Each row below holds a small network's activations on one input, seen along a few directions.
In each table, some parts of the input vary, and every possible input appears once, in random order.
Descriptions start from the smaller parts, as in this example, which fits no table here: values(2) and (point or ring(11) or (line(4) and ring(8))).
Shared parts are said once, and a part with two or three values counts as separate values.
In the rows, zero is written as 128.

Other details of the inputs vary at random and push rows far along two fixed directions, the same in every table; ignore that.

Table:
x1: [ 78 156 149 121 180  41 180 201  68  86 141 100 118 183]
x2: [129  84 138 115 152 160 140 168 148 132  56 109 142  77]
x3: [144 163 119 128 114 126 105  51 130 142 169 160 160 144]
x4: [ 99 144 107 155 114 129 122 127 109 110 172 135 106 161]
x5: [156 138 141 116 140 127  98  98 156 129 112 146 177 122]
x6: [141 111 141 107 176 136 136 160 169 131  78  97 188  91]
x7: [146 118 107 130 122 166 109 110 153 161 125 134 125 115]
x8: [160 102 132 121 171 145 117 175 170 146  72 103 152 105]
x9: [127 132 110 154  85 161  99  74 131 129 155 164 117 130]
x10: [180 147  69  84  49  66 140 124  98  40 131 103 117 166]
x11: [135  93 121 130 158 162 108 178 170 124  65 105 157  97]
x12: [140 100 116 124 113 163 125 108 138 168 116 141 116 105]
x13: [167 137 143 109 143 120 101 102 156 148 109 148 157 124]
x14: [ 73 116 134 148 148  68 160 226  75  92 129 113  58 179]
x15: [ 90 139 148 154  89 114 121 136 101  86 140 147  91 131]
x16: [132 115 111 112 176 149 149 150 161 159  93  85 194  95]
x17: [129 124 130 137  72 151 113  77 116 160 146 161  90 119]
x18: [148 103 129 128 169 152 114 172 170 127  74 100 172 102]
x19: [141 127 129 123  96 150 118  72 126 153 171 157  99 124]
x20: [113 137 124 147  69 160 114  74 120 131 150 157 115 107]
x21: [107 154 124 142 126 116 148 119 104 111 186 125 123 146]
x22: [124  88 127 127 148 160 127 174 159 122  60 112 154  77]
x23: [148 108 110  96 182 131 146 150 146 192  81  99 181 110]
x24: [ 73 160 139 132 177  41 169 208  78  77 144 103 129 182]
x25: [ 62 137 133 149 155  76 162 224  84  63 146 101  90 168]
x26: [116  91  97 131 149 175 142 165 150 150  74 101 161  83]
x27: [148 145 163 127 104 135 111  73 140 100 169 158 133 111]
x28: [147 128 143 142  87 140  88  86 140 119 138 176  89 127]
x29: [153 143 138 114 115 124 126  58 132 162 176 149 128 135]
x30: [108 136 158 127 119 113 140 129 102  90 158 138  91 136]
x31: [119 127 153 129 116 104 126 136 108 107 159 146  75 149]
x32: [132 155 150 132 134  84 120 127 123 111 159 141 107 172]
x33: [150 106 101 126 171 158 130 166 161 173  87  92 159 110]
x34: [141 112 103 139 112 167 109 111 147 161 113 144 119 115]
x35: [197 103  22  68  97 127 152 153 138 110  54  53 182 113]
x36: [133  89 124 138 136 155 106 185 160 149  39 112 127  95]
x37: [ 57 137 113 142 159  89 187 208  64 101 157  88  85 174]
x38: [ 52 141 102 153 155  89 176 214  75  91 161  91  97 174]
x39: [ 78 134 126 153 157  71 145 231  91  85 136 106  68 189]
x40: [143 152 144 112 116 133 139  48 126 144 177 143 141 124]
x41: [148 100 150 105 173 150 145 164 155 135  75  94 164  83]
x42: [131 144 162 119 134  80 135 123 113 117 165 140 105 162]
x43: [152 149 175 107 114 121 126  58 135 116 163 155 136 120]
x44: [121 117 105 152  93 174 100 110 143 149 105 137 135 109]
x45: [157 135 116 120 141 141 117  97 158 170 129 126 152 127]
x46: [ 95 135 159 142  93 114 133 129  91  96 135 143  79 131]
x47: [112  92 113 124 136 174 149 163 135 166  61  95 145  80]
x48: [127 133 145 156  68 147  79  85 134 106 130 170 105 120]
x49: [163 146 165 102 117 103 110  62 130 140 155 171 132 134]
x50: [147 110 131 119 177 137 117 165 175 134  70  98 186 110]
x51: [138 162 129 117 115 124 125  49 125 139 174 155 163 124]
x52: [144 146 142 121 109 148 136  57 121 138 179 144 129 116]
x53: [138 120 160 133  72 137  98  86 125 132 131 170  82 113]
x54: [149  95 113 112 170 155 145 163 152 181  91  91 157 102]
x55: [113 153 115 153 125 118 128 122 109 114 180 129 120 166]
x56: [126 130 131 130  88 159 131  62 114 135 159 160 107 111]
x57: [129 136 117 152  71 154  97  80 126 152 142 163  93 129]
x58: [110 164 133 116 139  91 159  97  88 131 173 130 135 155]
x59: [136 128 141 150  84 147  85  83 140 101 141 174 110 125]
x60: [ 81 163 101 141 179  50 164 203  75 126 151  97 112 209]
x61: [143 156 123 135 112 135 108  57 141 137 175 149 149 143]
x62: [158  90 144 107 171 142 132 173 160 153  75 100 150  96]
Description of these inputs: values(2) and (point or (ring(5) and line(6))).
Q: The inputs of x3 and x5 match in every part but the values(2) part. If x26 is changed in the same way as x3 into x5, which row does it become?
A: x22
Q: The inputs of x14 and x12 match in every part but the values(2) part. If x53 is changed in the same way as x14 into x12, which row does it become?
A: x17
Q: Change only the line(6) part in x55. List by row number the other rows that result.
A: x3, x4, x9, x44, x61
Q: Change only the values(2) part in x61. List by row number the other rows that result.
A: x50
Q: Change only the ring(5) part in x23. List by row number the other rows that result.
A: x3, x51, x58, x60

Table:
x63: [ 93 148 158 147 111 104 128 122 100 101 160 152  96 144]
x64: [186 126 134 112  62 167  93  31 149 147 137 167 124  95]
x65: [140 104 108 118 115 168 124 118 149 147  81 117 161  85]
x66: [130 143 167 135  93 131 115  72 124 111 183 171  94 124]
x67: [127 127 121 127 110 130 139 135 116 108 139 117 111 130]
x68: [144  90  88 110 144 161 138 163 144 170  62  94 150  94]
x69: [115 149 124 149  98 103 119 127 107  82 163 142 101 158]
x70: [141 152 159 106 170  85 135 119 126 119 152 128 158 147]
x71: [ 88 117  89 134 152 112 173 211  95 115 119  80 111 148]
x72: [116 119 140 135 123 156 122 105 136 148 119 140 137 102]
x73: [ 91 135  88 152 132 113 143 174  99 110 140 107 113 160]
x74: [149  98 156 114 145 165 117 130 165 135  90 132 145  79]
x75: [106 132 151 141 130  95 137 151 100 116 145 137  85 151]
x76: [128 130 125 137 115 118 114 140 127  88 125 135 122 139]
x77: [111 133 144 151 134 126 117 140 130 114 138 140 119 133]
x78: [151 155 124  99 147  82 144 114 124 112 148 112 160 151]
x79: [110 124 121 129 119 113 138 162 117 103 104 113 127 126]
x80: [104 135 145 143 128 104 140 146  97 125 149 132  84 155]
x81: [126 186 141 123 129  89 141  57  96 134 227 159 131 175]
x82: [105 112 130 142 170 112 133 208 133 134  91 103 120 140]
x83: [161 123 117  83 186 101 146 160 151 123  80  84 192 122]
x84: [166 134 151 133  88 171  80  39 164 159 148 178 123 105]
x85: [176 139 100  89 143 140 137  73 154 163 129 118 193 112]
x86: [ 85 126 123 143 143 134 146 155 111 142 121 120 123 126]
x87: [147 112 159 120 127 138 111 116 143 136 107 150 119 107]
x88: [150 158 117 103 146  92 149 112 121 120 150 107 158 154]
x89: [104 148 131 118 206  72 173 198 106 129 134  78 157 169]
x90: [ 99 151 143 161 120 118 121 123 107 107 172 147  97 158]
x91: [122 156 164 147  95 102  98  88 113 102 183 181  77 165]
x92: [ 97 147 165 143 112 103 124 122 101  91 154 158  96 145]
x93: [101 142 133 144 115 113 138 114  92 138 171 150  81 155]
x94: [ 77 135 114 161 153 119 143 173 103 126 146 118 109 157]
x95: [136  92 135 121 167 173 137 166 161 157  74  97 153  80]
x96: [157 118 139  92 202 122 140 154 167 163  86  90 206 101]
x97: [101 124 113 146 148 129 132 161 124 154 125 121 113 145]
x98: [158 113  93 122 107 169 103  97 157 165 106 133 144 104]
x99: [158 133 118 120  62 179  98  23 144 147 143 168 141  87]
x100: [102 157 144 163  96 122 112  79 105 112 201 172  92 160]
x101: [172 129 149 112  62 162  86  31 155 114 127 179 140  84]
x102: [136 123 124 103 202 119 157 160 147 168 104  88 196 123]
x103: [152 116 122 118  98 167 113  94 151 137  96 130 152  85]
x104: [129 132 153 135 106 158 111  81 138 139 131 153 129 101]
x105: [112 131 112 134 107 101 144 144  90 117 146 124  91 160]
x106: [138 109 130 124 130 181 125  96 152 164 124 136 138  85]
x107: [ 94 131  98 151 130 108 142 176 102 102 136 107 114 162]
x108: [144  98  99 127 146 167 121 167 163 140  62  93 168  94]
x109: [109 125 128 126 130  97 148 182 103  77 128 111 100 149]
x110: [134  96 138 131 172 160 113 174 169 135  61 114 162  91]
x111: [134 151 140 131  69  95 119  86  95  96 180 163  75 158]
x112: [143  96 133 121 140 165 124 123 152 175  90 128 140  91]
x113: [121 156 104 110 163  72 170 150 100 115 153  93 151 177]
x114: [157 122 135 115  90 148 115  86 143 114 135 143 125 101]
x115: [109 134 105 143 126  98 135 180 106 111 128 107 100 169]
x116: [137 150 146 128  72  93 115  87  95  86 174 169  74 159]
x117: [147 110 130 131 127 169 101  99 164 172 109 144 140 103]
x118: [165 105 113 117 120 154 102 131 169 145  78 123 149  99]
x119: [ 90 113 100 133 150 107 171 213  98 106 116  80 112 150]
x120: [ 92 104 126 137 172 131 161 199 120 135 107  91 123 126]
x121: [160 111 104 122 106 163 102 100 158 156 104 133 143 107]
x122: [152 111 119 119 124 133 106 145 152 122  86 126 134 120]
Q: The inputs of x111 and x68 match in every part but one. If x114 is changed in the same way as x111 into x68, which row does it become?
A: x71
Q: What do these inputs look like to the network?
A: values(2) and line(5) and (point or ring(5))
Q: Change only the values(2) part in x63. List by row number the other rows that result.
A: x79
Q: Start at x94 and move only the ring(5) part, one step at a time. The first step leads to x97. Which rows follow, in order?
A: x93, x106, x86
Q: Change only the values(2) part in x67. List by row number the other rows that result.
A: x95
Q: List by row number the other rows that have the line(5) part and the values(2) part in common with x72.
A: x100, x102, x112, x117, x120

Table:
x123: [162 107 111 117 109 161 108 113 160 123 104 130 142  97]
x124: [151 124  95  90 185 109 164 167 140 140  91  69 197 125]
x125: [148 108 146 126 135 167 107 114 163 130 110 141 142  90]
x126: [ 47 152 107 174 155  58 152 223  68 100 159 110  80 212]
x127: [154 103 115 105 102 154 123 101 141 141  97 133 137  86]
x128: [147 107 106 120 101 174 128 105 146 153 111 119 137  93]
x129: [138 142 109 137  77 155 102  61 133 125 150 159 132 122]
x130: [150 126 113  97 207 106 150 173 149 162  89  78 189 137]
x131: [123 165 154 140  65  94 110  53  85 110 211 195  56 171]
x132: [162 107 130 126 128 157  95 120 168 144 105 141 137 107]
x133: [114 174 181 149  66  98 109  54  94  76 213 188  75 157]
x134: [123 143 144 146 104 160 101  60 137 134 157 170 131 113]
x135: [157 140 153 130  88 132  88  72 145 127 139 167 115 122]
x136: [131 101 109 117 144 132 139 197 140 114  53  79 152 110]
x137: [ 74 127 145 139 149  89 167 188  78 101 135 116  89 160]
x138: [148 108 123 130 123 169 114 110 155 176 111 131 130 101]
x139: [ 68 171 137 128 192  28 192 201  65  90 188  91 122 204]
x140: [105  96 124 133 174 159 155 192 136 157  82  86 140  98]
Q: The inputs of x136 and x133 match in every part but one. If x123 is changed in the same way as x136 into x133, which row does it become?
A: x125
Q: What do these inputs look like to the network?
A: values(3) and (point or ring(5))
Q: Change only the values(3) part in x126. List by row number the other rows that result.
A: x129, x134
Q: Change only the values(3) part in x128. List by row number the other rows that result.
A: x138, x140
